A small network was shown many inputs. Here are its activations along a few directions, one row for each input.
In each table, some parts of the input vary, and every possible input appears once, in random order.
Descriptions start from the smaller parts, as in this example, which fits no table here: values(3) and (point or ring(11) or (line(6) and ring(8))).
Shared parts are said once, and a part with two or three values counts as separate values.
In the rows, zero is written as 128.

Other details of the inputs shift rows strongly along two fixed directions, in all tables alike. That doesn't count.

Rows:
x1: [125 102 135 141 133 133 144  86 129  78  94 168 152 138 127  96]
x2: [135 113 141 139 144 139 127  88 124  67  97 171 143 149 123 111]
x3: [137 120 130 157 141 132 123 102 127  71  91 161 128 157 114 114]
x4: [139 109 127 155 129 122 167 136 117 158  56  79 100 151  76 145]
x5: [147 112 101 156 144 137 140 101 123  85  95 158 126 128 151 126]
x6: [131 120 109 134 130 129 127 118 135 116 143 154 138 109 164 120]
x7: [117 135 133 121 111 113 141 166 132 197 132  70 109 127  97 143]
x8: [116 171 138  82 123 128  99 168 130 167 229 116 143  89 166 145]
x9: [125 122 118 122 130 133 130 114 136 118 148 156 145 104 164 124]
x10: [121 142 125 120 107 113 126 168 130 191 130  64  95 138  92 147]
x11: [129 133 127 123 134 133 134 128 127 129 150 137 141 107 154 135]
x12: [131 109 139 144 142 137 146  90 121  75  96 167 154 138 129 103]
x13: [131 140 120 113 134 137 115 129 124 117 162 142 135 112 160 139]
x14: [127 129 117 113 125 132 116 125 131 124 149 138 130 118 150 132]
x15: [122 160 124 109 129 127 110 156 134 149 214 136 148  87 180 133]
x16: [123 165 118 104 128 129  99 152 132 139 214 135 140  95 178 139]
x17: [147 103 115 147 144 142 148  91 117  88  82 158 134 128 139 127]
x18: [114 149 138 120 122 122  95 137 144 116 172 145 136 132 132 114]
x19: [134 107 127 134 119 124 147 128 120 150  70  93 102 150  86 139]
x20: [120 142 125 124 109 112 132 171 132 194 132  68  97 134  97 144]
x21: [130 146 118 114 131 131 113 137 126 127 166 133 131 114 156 141]
x22: [118 130 151 120 129 128 106 122 136 114 153 156 148 122 139 100]
x23: [130 106 137 136 136 136 123  85 132  71  97 174 142 149 123 104]
x24: [117 140 173 127 119 115 127 166 122 181 114  70 110 153  63 128]
x25: [132 114 117 138 117 121 141 134 123 152  72  86  94 156  84 143]
x26: [131 107 127 137 120 125 153 128 123 156  70  94 106 145  86 137]
Description of these inputs: values(2) and (line(4) or ring(9)).
- Changing only the values(2) part turns x20 into x5. The same change can be made to x6. Which row results? => x15
- Which other rows does x24 become when the values(2) part takes its other values? List them by row number. => x22
- Which other rows does x4 become when the values(2) part takes its other values? List them by row number. => x7

Rows:
x27: [138 129 125 131 154 149 135  97 122  74 165 195 175  83 197 110]
x28: [129 103  98 117 131 141 130  81 143  82 151 197 160  92 199 116]
x29: [132 183  88 124 129 120 103 184 134 170 227 109 117  84 187 164]
x30: [123 133 117 118 128 138  84  87 147  51 162 205 153 127 171 100]
x31: [140  71 107 176 137 133 157  79 138  76  40 169 126 142 124  99]
x32: [125 115 109 137 142 133 132  91 147  81 178 208 178  78 215  96]
x33: [133 135 157 119 131 129 143 147 109 161  97  82 112 143  86 152]
x34: [131 116 105 109 142 147 130  87 130  77 168 200 176  80 217 111]
x35: [116 139 150 145 114 112 121 148 138 148 103  91 105 167  69 114]
x36: [114 124 127 121 101 115 119 140 140 166 102  92  97 155  75 128]
x37: [136  79 106 153 128 134 128  68 133  69  45 168 117 158 115 102]
x38: [156  92 134 166 158 147 159  77 103  61  39 165 134 148 122 125]
x39: [129 134 158 117 129 128 128 144 113 152 107  83 112 160  73 149]
x40: [141  94 127 154 144 140 130  73 117  41  48 167 123 176 104 112]
x41: [ 96 186 153 104 115 112  74 168 153 150 246 134 153 107 151 105]
x42: [116 123 138 134 107 112 123 147 135 168 101  92 101 155  77 118]
x43: [ 99 152 128  75 106 122  88 157 152 173 232 128 144  84 174 127]
x44: [107 159 127  73 112 130 118 156 136 176 224 121 155  78 175 142]
x45: [136 141 140 136 160 140 111 100 127  58 175 204 178 109 178 108]
x46: [115 172 158  78 129 135 101 160 121 162 217 113 146  97 156 151]
x47: [131 129 147 117 120 124 157 154 107 187  94  61 109 135  77 149]
x48: [113 130 142 140 107 109 128 157 140 179 103  79  97 156  67 118]
x49: [156  93 136 165 158 144 147  79 108  52  47 168 135 164 109 118]
x50: [121 140 155 121 120 117 119 153 121 144 108  86 105 171  66 133]
x51: [113 184 164  98 138 127 106 170 127 160 238 127 164  82 165 137]
x52: [120 124 137 143 121 115 170 150 123 183 102  79 125 127  95 132]
x53: [122 122 136 124 115 119 160 156 118 190 111  74 120 127 101 138]
x54: [152  97 137 152 152 141 146  85 109  69  45 152 126 167  96 125]
x55: [136 177  75  98 118 128  93 175 133 168 216 103 102  92 182 183]
x56: [129 144 166 136 133 124 152 161 113 174 100  69 111 145  74 149]
x57: [128 140 156 115 125 127 130 149 117 159 109  82 110 161  65 154]
x58: [109 145 129  84 110 118 116 158 144 182 212 115 142  88 168 131]
x59: [145  66 105 167 136 133 171  75 126  86  42 161 129 138 134 109]
x60: [115 150 166 142 123 109 129 167 124 158 113  76 110 169  54 127]
x61: [121 141 160 132 122 116 123 157 118 145 109  86 108 171  66 129]
x62: [153  91 123 157 149 145 167  83 103  82  58 157 139 129 130 119]
x63: [129 122 111 128 147 145 137  95 135  79 175 202 181  78 217 103]
x64: [121 106 129 135 109 113 140 147 136 173  94  91 106 139  90 125]
x65: [131 141 164 137 136 124 139 153 118 152 108  87 117 158  71 139]
x66: [140  80 107 158 131 133 132  70 133  66  40 172 117 159 116  98]
x67: [103 189 163  94 127 120  81 175 140 140 249 132 152 112 151 119]
x68: [122 114 130 115 114 124 158 140 118 181  96  73 114 131  98 145]
x69: [120 134 118 112 132 140  77  87 145  49 183 211 161 116 192  95]
x70: [119 114 136 140 112 110 165 156 136 196  98  67 107 137  85 132]
x71: [124 141 126 111 141 143  88  93 136  40 183 213 164 122 180 109]
x72: [174 102  56 179 148 140 144  99 113  74  59 149  94 136 162 154]
x73: [102 148 125  82 102 120  98 158 153 176 212 122 136  94 154 132]
x74: [137 134 128 108 152 156 113  86 123  58 168 206 169  94 197 130]
x75: [114 142 150 130 108 110 110 157 134 159 121  87 105 162  74 119]
x76: [115 116 134 146 112 109 144 151 142 176 102  92 112 135  88 120]
x77: [154  88 123 178 155 141 177  77 108  73  41 163 143 130 121 112]
x78: [154  81 115 149 147 150 165  67 102  72  41 157 134 133 127 125]
x79: [133  91 119 179 132 123 142  87 136  85  48 161 121 157 100  93]
x80: [118 110 126 115 107 116 150 143 132 187 108  75 108 131 101 141]
x81: [137 180  79  97 123 126  86 178 132 164 233 110 110  84 200 174]
x82: [102 177 145  83 108 118  66 162 149 148 236 131 141 116 153 115]
x83: [117 112 132 120 103 110 138 156 137 192  93  70  95 142  76 134]
x84: [160 129  52 135 148 148 103  99 126  65 156 183 123  96 226 155]
x85: [129 129 140 113 117 128 155 146 111 178 100  72 111 131  80 155]
x86: [149 146  87 157 125 117 143 177 120 183 102  56  68 140 107 177]
- Changing only one part turns x77 into x27. The same change can be made to x29. Which row results? => x86
- Changing only one part turns x67 into x50. The same change can be made to x65. Which row results? => x54
- Describe the family of inputs behind these rows. => line(6) and (point or ring(9))
- Which other rows agree with x71 in the line(6) part? List them by row number. => x28, x30, x36, x44, x55, x57, x73, x74, x85

Rows:
x87: [114 140 147 126 118 115 141 160 135 182 152  95 132 116 110 125]
x88: [134 101 144 126 131 135 158 111 112 131  65 108 123 150  87 138]
x89: [137  99  97 147 136 137 112  76 139  48 108 201 139 132 166  97]
x90: [111 129 142  99 106 120 130 147 133 183 144  95 125 119 113 130]
x91: [117 158 141 109 143 133 107 136 139 116 238 179 180  70 210 109]
x92: [141 152  88 125 121 123 120 166 124 174 150  78  89 120 140 175]
x93: [121 153 147  98 119 125 105 156 123 155 155  94 114 146  99 150]
x94: [131 108 119 140 116 124 128 116 131 124  63 112  96 165  85 128]
x95: [131 157 128 123 150 140  90 117 127  69 198 193 163 105 189 115]
x96: [117 146 138  98 110 122 101 152 131 159 149  95 108 141 101 144]
x97: [150 124  72 123 147 148 133 106 125  94 173 185 152  64 235 144]
x98: [121 145 160 108 126 128 142 153 115 166 145  91 135 124 106 141]
x99: [140 121 132 171 137 123 141 131 123 116  64 111 103 166  83 127]
x100: [120 140 107 129 132 129  92 110 151  77 191 195 155 105 195 101]
x101: [124 163 150 113 125 124 112 161 120 150 153  92 116 144 100 145]
x102: [131  92 134 130 123 132 156 105 120 133  53 109 116 147  87 132]
x103: [141  66 109 177 138 133 173  68 129  72  26 170 135 144 122  98]
x104: [120 149 159 119 129 123 140 159 117 173 150  91 136 119 108 134]
x105: [109 128 138 108 106 116 132 153 137 185 149  92 126 117 114 122]
x106: [151  89 106 192 147 131 147  76 129  51  31 172 118 166 110 106]
- Describe the family of inputs behind these rows. => values(2) and (point or ring(9))
- Changing only the values(2) part turns x106 into x87. The same change can be made to x100. Which row results? => x103
- Which other rows does x97 become when the values(2) part takes its other values? List them by row number. => x92
